These are the activations of a small neural network, seen along a few directions. Each row is one input.
Each table varies a few parts of the input and shows all the possible inputs, shuffled.
A made-up example of a description, with smaller parts first: one of 2 separate values, together with either a single point or one of 9 places around a ring or (one of 5 places around a ring, together with one of 6 places along a line).
Shared parts are said once, and a part with two or three values counts as separate values.
In the rows, 128 means zero.

Other details of the inputs vary at random and push rows far along two fixed directions, the same in every table; ignore that.

Table:
x1: [120  94 126 193 180  97 100 139  99 100 168 115 123  37 116]
x2: [ 61 144 148 116 158  95 131  93 224  61  72 104 147 115 159]
x3: [104 115 156 157 185 103 121 117 171  99 121 130 154  87 151]
x4: [124 114 133 179 158 134 116 157  75 128 172 128 121  45 117]
x5: [123 127 128  71 115 152 130 121 183  89  71  83 138 195 134]
x6: [156 131  92 157 138 128 136 140  76 155 181 136 117  91 118]
x7: [145 123  95 183 183 116 125 155  94 131 174 127 129  59 117]
x8: [160 146 103 119  79 144 135 130 102 202 130 176 110 190 122]
x9: [112  93 140 191 186 112  97 157  95 109 155 110 122  31 119]
x10: [177 143 108  81  53 164 146 132  71 178 140 147  98 201 116]
x11: [116 124 143  70 103 149 122 122 178  91  59  89 122 177 141]
x12: [ 97 141 137  91  87 154 133 102 188 114  86 133 141 188 139]
x13: [115 135 123 136 142 135 126 135 134 105 121 113 126  81 137]
x14: [173 138 131  85  71 126 129 124  85 204 137 159 123 218 107]
x15: [189 116 106 135  79 140 134 150  25 194 182 160  95 153  96]
x16: [ 54 122 166 117 142  99 130  92 216  49  82 101 158 125 143]
x17: [157 158 115  49  64 168 145 133 143 149  65 118  99 218 142]
x18: [135 122 140 184 177  81 110 131 100 146 178 154 135  66 110]
x19: [184 128 107 132  87 152 137 161  26 201 183 167  99 135 101]
x20: [100 123 138  99 131 147 132 118 195  57  82  77 150 151 133]
x21: [158 108 123 154 116 134 125 157  58 158 168 145 111 105 102]
x22: [132 139 131  73 103 145 133 113 174  98  68 101 106 185 143]
x23: [127 124 120 179 164 130 118 158  76 137 164 127 117  39 125]
x24: [170 147 100 126  84 117 151 136  36 231 184 195 109 166 108]
x25: [111 128 113 154 175 114 125 125 165  77 126  94 130  72 143]
x26: [ 97 111 143 143 150  87 121 115 140 117 132 135 139 112 126]
x27: [ 98 121 139  98 103 137 117 104 194 114  73 124 140 186 138]
x28: [ 97 135 133  95 127 146 136 104 197  58  93  80 140 138 146]
x29: [125 100 147 191 166 104 123 136  93 143 183 158 157  69 122]
x30: [111 132 130  97 154 140 131 121 204  64  73  81 136 149 141]
x31: [174 146 118 103  91 139 147 133  92 207 133 171 125 194 139]
x32: [150 131 144  56  75 150 142 112 145 169  84 142 139 244 145]
x33: [ 69 131 176 113 141 106 117  92 219  50  84  91 170 126 139]
x34: [197 140  98 123  89 156 137 173  24 225 157 161  80 155 112]
x35: [ 90 145 145 152 165  96 116 108 163  96 135 120 160  71 135]
x36: [115 146 139 145 153  96 118 116 149 122 132 130 144 100 132]
x37: [138 163 144  52  57 146 143 103 146 152 100 138 139 231 127]
x38: [145 138 142  46  48 183 142 134 132 141  66 107 106 235 131]
x39: [137 108 131 181 177 120 111 162  83 135 157 129 104  50 119]
x40: [ 79 130 129 170 160 118 116 112 173  98 126 133 151  73 139]
x41: [152 125 113 118 134 131 134 130 131 124 127 116 109 143 127]
x42: [169 134 113 109  76 146 134 129 100 206 127 181 103 211 114]
x43: [ 81 118 146 110 144 132 127 103 218  29  81  63 147 121 145]
x44: [145 160 130  56  70 159 155 110 147 169  88 146 141 230 155]
x45: [175 127 113 137 108 103 142 139  46 220 178 194  98 161 103]
x46: [116 136 117 140 141 127 126 123 133  99 130 111 124  83 137]
x47: [124 134 116 144 147 120 122 129 138 101 122 110 115  89 138]
x48: [107 103 128 151 173 111 112 122 159  71 129  86 136  82 131]
x49: [116 111 116 190 188 121 121 145 108  95 184 117 148  36 113]
x50: [ 88 146 147  81  99 123 145  97 181 101  92 126 143 178 142]
x51: [126 118 134 138 156 125 118 140 139 102 113 114 113  91 131]
x52: [142 121 134 161 137 122 134 136  77 171 185 171 148 105 126]
x53: [112  98 129 204 151 108 111 134 102 141 179 163 140  69 106]
x54: [137 125  97 180 176 124 128 149  90 129 181 128 138  54 115]
Each input here is: one of 6 places around a ring, together with either one of 4 separate values or one of 5 places along a line.
Q: The inputs of x17 and x19 match in every part but the place on the ring of 6. If x7 is changed in the same way as x17 into x19, which row does it become?
A: x49
Q: The inputs of x50 and x16 match in every part but the place on the ring of 6. If x10 is changed in the same way as x50 into x16, which row does it become?
A: x15
Q: Start at x20 and move only the place on the line of 5, one step at a time. The first step leads to x43. Which rows follow, in order?
A: x15, x21, x38
Q: Which other rows does x12 become when the place on the ring of 6 takes its other values? List them by row number.
A: x8, x27, x40, x42, x53
Q: Which other rows does x46 become when the place on the line of 5 takes its other values? List them by row number.
A: x6, x13, x23, x54

Table:
x55: [166  94 131 165 118 120 117 151  33 194 181 169  84 106 106]
x56: [140 133 140  99  94 160 122 135 150 141  74 123 113 171 133]
x57: [135 105 137 186 198 107 108 145 129 105 160 110 150  52 116]
x58: [174 157  81 105  86 160 146 131  94 176 158 142 106 187 111]
x59: [138 120 108 147 183 119 137 144 118 126 154 125 135  87 127]
x60: [124 148 118  62  92 166 148 127 167 134  54 123 107 193 151]
x61: [111 152 120 174 166 125 120 143 105 120 164 127 121  39 127]
x62: [123 135 129  90  97 171 129 122 147 112  97 107 148 159 150]
x63: [182 129 111 123  95 163 122 152  63 199 130 167  95 157 130]
x64: [ 84 146 122 145 154 113 135 113 167  52 128  84 150  53 151]
x65: [107 140 114 191 188 112 109 137 123 112 145 123 110  27 130]
x66: [ 92 157 164  71 121  97 145  68 234 114  67 139 180 219 157]
x67: [ 87 117 163 176 175 127 105 140 164  74 123 104 150  31 132]
x68: [101 129 149  50  97 118 115 104 209  76  37  80 119 203 133]
x69: [155 140 123 138 104  82 133 121  93 237 165 214 132 189 128]
x70: [153 106  84 191 164 127 136 158  61 162 215 161 126  64 101]
x71: [131 156 104 106 135 132 128 124 158 126  92 102 107 148 141]
x72: [ 74 133 166 196 172  72 117 104 141 137 174 187 172  47 134]
x73: [114 157 124 130 130 124 140 127 134  96 126 117 119  78 145]
x74: [135 120 127 119 112 155 127 125 163 109 115 111 143 157 120]
x75: [154 117 123 188 149 140 112 164  44 170 192 165 121  48 122]
x76: [163 109 129 113  69 147 138 135  46 187 173 147 112 173 107]
x77: [174 138  90 185 183 106 124 152  51 172 211 143 115  64 102]
x78: [ 99 136 109 151 165 110 136 109 184  44 135  91 141  66 143]
x79: [ 92 127 143 156 145  88 131  78 170 132 150 173 180 127 126]
x80: [109 101 160 118 162 110 121 110 176  66 111  85 138 121 136]
x81: [153 141  97  91  79 168 157 145  81 183 141 145 124 176 123]
x82: [133 107 145  92 112 126 122 120 149 123  92 107 105 175 137]
x83: [103 114 152  64  88 154 137  91 212  62  69  84 134 210 141]
x84: [ 88 109 141 124 135 111 110 106 182  50 116  93 145 121 109]
x85: [100 151 125 126 145 117 134 111 180  69  81 100 112  85 157]
x86: [ 68 117 169 140 150 104 100 120 161  55 115  98 138  63 120]
x87: [110 150 116  99 143 112 139 107 199  70  68  83 116 123 161]
x88: [ 75 109 158 148 160  94  93 117 166  62  98 100 124  68 121]
x89: [123 130 146  75  83 158 137 128 155 126  54 121 109 211 138]
x90: [116 125 140  90  81 160 144 127 132 120  98 112 140 193 129]
x91: [201 133 110  81  63 160 134 152  89 217 108 147  96 231 115]
x92: [127 113 141 125 149  93 112 125 131  96 137 106 133 120 103]
x93: [121 151 126  77  97 168 150 136 143 135  92 129 120 162 144]
x94: [124 137 152  70  69 168 145 134 136 133  78 125 120 209 134]
x95: [121 122 137 122 175 135 116 121 180  72  99  92 151 111 154]
x96: [167  94 120 192 175 102 126 164  42 163 201 152 127  86  96]
x97: [ 74  97 177 167 172 112 108 123 150  64 136 102 134  38 136]
x98: [ 76 137 155 149 135  90 132  83 157 136 143 166 189 114 134]
x99: [204 153  86 108 107 122 156 139  61 182 167 146 101 159 118]
x100: [124 128 136 213 154  65 114 127  79 207 202 224 140  80 123]
x101: [124 112 136 115 132 127 127 137 145 119  88 113 119 163 132]
x102: [167 133 121 103  64 169 137 145  84 184 137 137 132 184 111]
x103: [174 109 108 132  90 151 144 148  60 178 169 160 117 187  95]
x104: [111 164 111 105 111 151 137 119 146 112 117  98 135 138 138]
x105: [167 136 120  62  23 151 138 130  58 190 137 144 112 236  91]
x106: [186 110  98 167 143 130 113 163  46 197 169 161 106 107 123]
x107: [112 108 108 182 204 103 120 149 128 116 144 123 124  40 135]
x108: [145 122 112 118 117 163 126 126 140 118 125 124 137 154 135]
Q: The inputs of x91 and x56 match in every part but one. If x82 is changed in the same way as x91 into x56, which row does it become?
A: x55
Q: The inputs of x73 and x85 match in every part but one. If x72 is changed in the same way as x73 into x85, which row does it become?
A: x100
Q: Describe the family of inputs behind these rows.
A: one of 6 places around a ring, together with either a single point or one of 8 places along a line
Q: Which other rows does x58 become when the place on the ring of 6 takes its other values? List them by row number.
A: x61, x65, x71, x77, x104
Q: List by row number the other rows that have the place on the ring of 6 in common with x96.
A: x57, x59, x66, x77, x80, x92, x95, x99
Q: Start at x94 and move only the place on the ring of 6, one step at a time. The first step leads to x90. Which rows follow, in order?
A: x103, x96, x101, x89

Table:
x109: [ 79 116 183 170 164  97 107 110 165 117 131 153 160  77 135]
x110: [100  65 185  96 124 147  94 137 176  43  60  55 118 156 114]
x111: [ 93 144 129  92 128 165 115 118 220  52  30  68 114 133 170]
x112: [163  47 132 179 147 117 100 163  41 110 205 104 124  76  63]
x113: [110 119 134 164 203 100 110 137 153 110 115 118 128  65 152]
x114: [107 129 113 164 187  90 135 111 176  91 138 122 159  96 135]
x115: [180 139 112  96  96 131 135 135 112 211 105 177 107 220 128]
x116: [161 122 109 182 172 104 118 158  61 157 169 149  88  52 125]
x117: [187 142  64 144 103 161 143 155  48 180 190 140  93 121 105]
x118: [113 158 157  61  66 142 152  82 181 128  96 136 170 235 142]
x119: [ 81 148 153  59  50 150 151  78 192 109  91 138 167 226 140]
x120: [ 52 115 177 156 132 106 116 107 169 104 112 146 159  92 144]
x121: [200 153  84  72  87 149 155 131  89 201 139 150 115 224 128]
x122: [ 82 125 159 152 166  74 107 107 181 100 100 126 145  88 141]
x123: [151 143  90 162 131 161 139 169  50 136 191 118 121  46 116]
x124: [192 149  76 137 123 130 157 150  44 183 194 147  91 121 108]
x125: [ 96 131 134 157 163 156 119 157 126  84 109  94 117  30 146]
x126: [157 159 114  62  62 123 149  98 120 187 129 163 128 245 110]
Q: The inputs of x120 and x119 match in every part but one. If x115 is changed in the same way as x120 into x119, which row does it become?
A: x114
Q: Describe the family of inputs behind these rows.
A: one of 2 separate values, together with either a single point or one of 8 places along a line
Q: Which other rows does x123 become when the choice among 2 separate values takes its other values? List them by row number.
A: x125
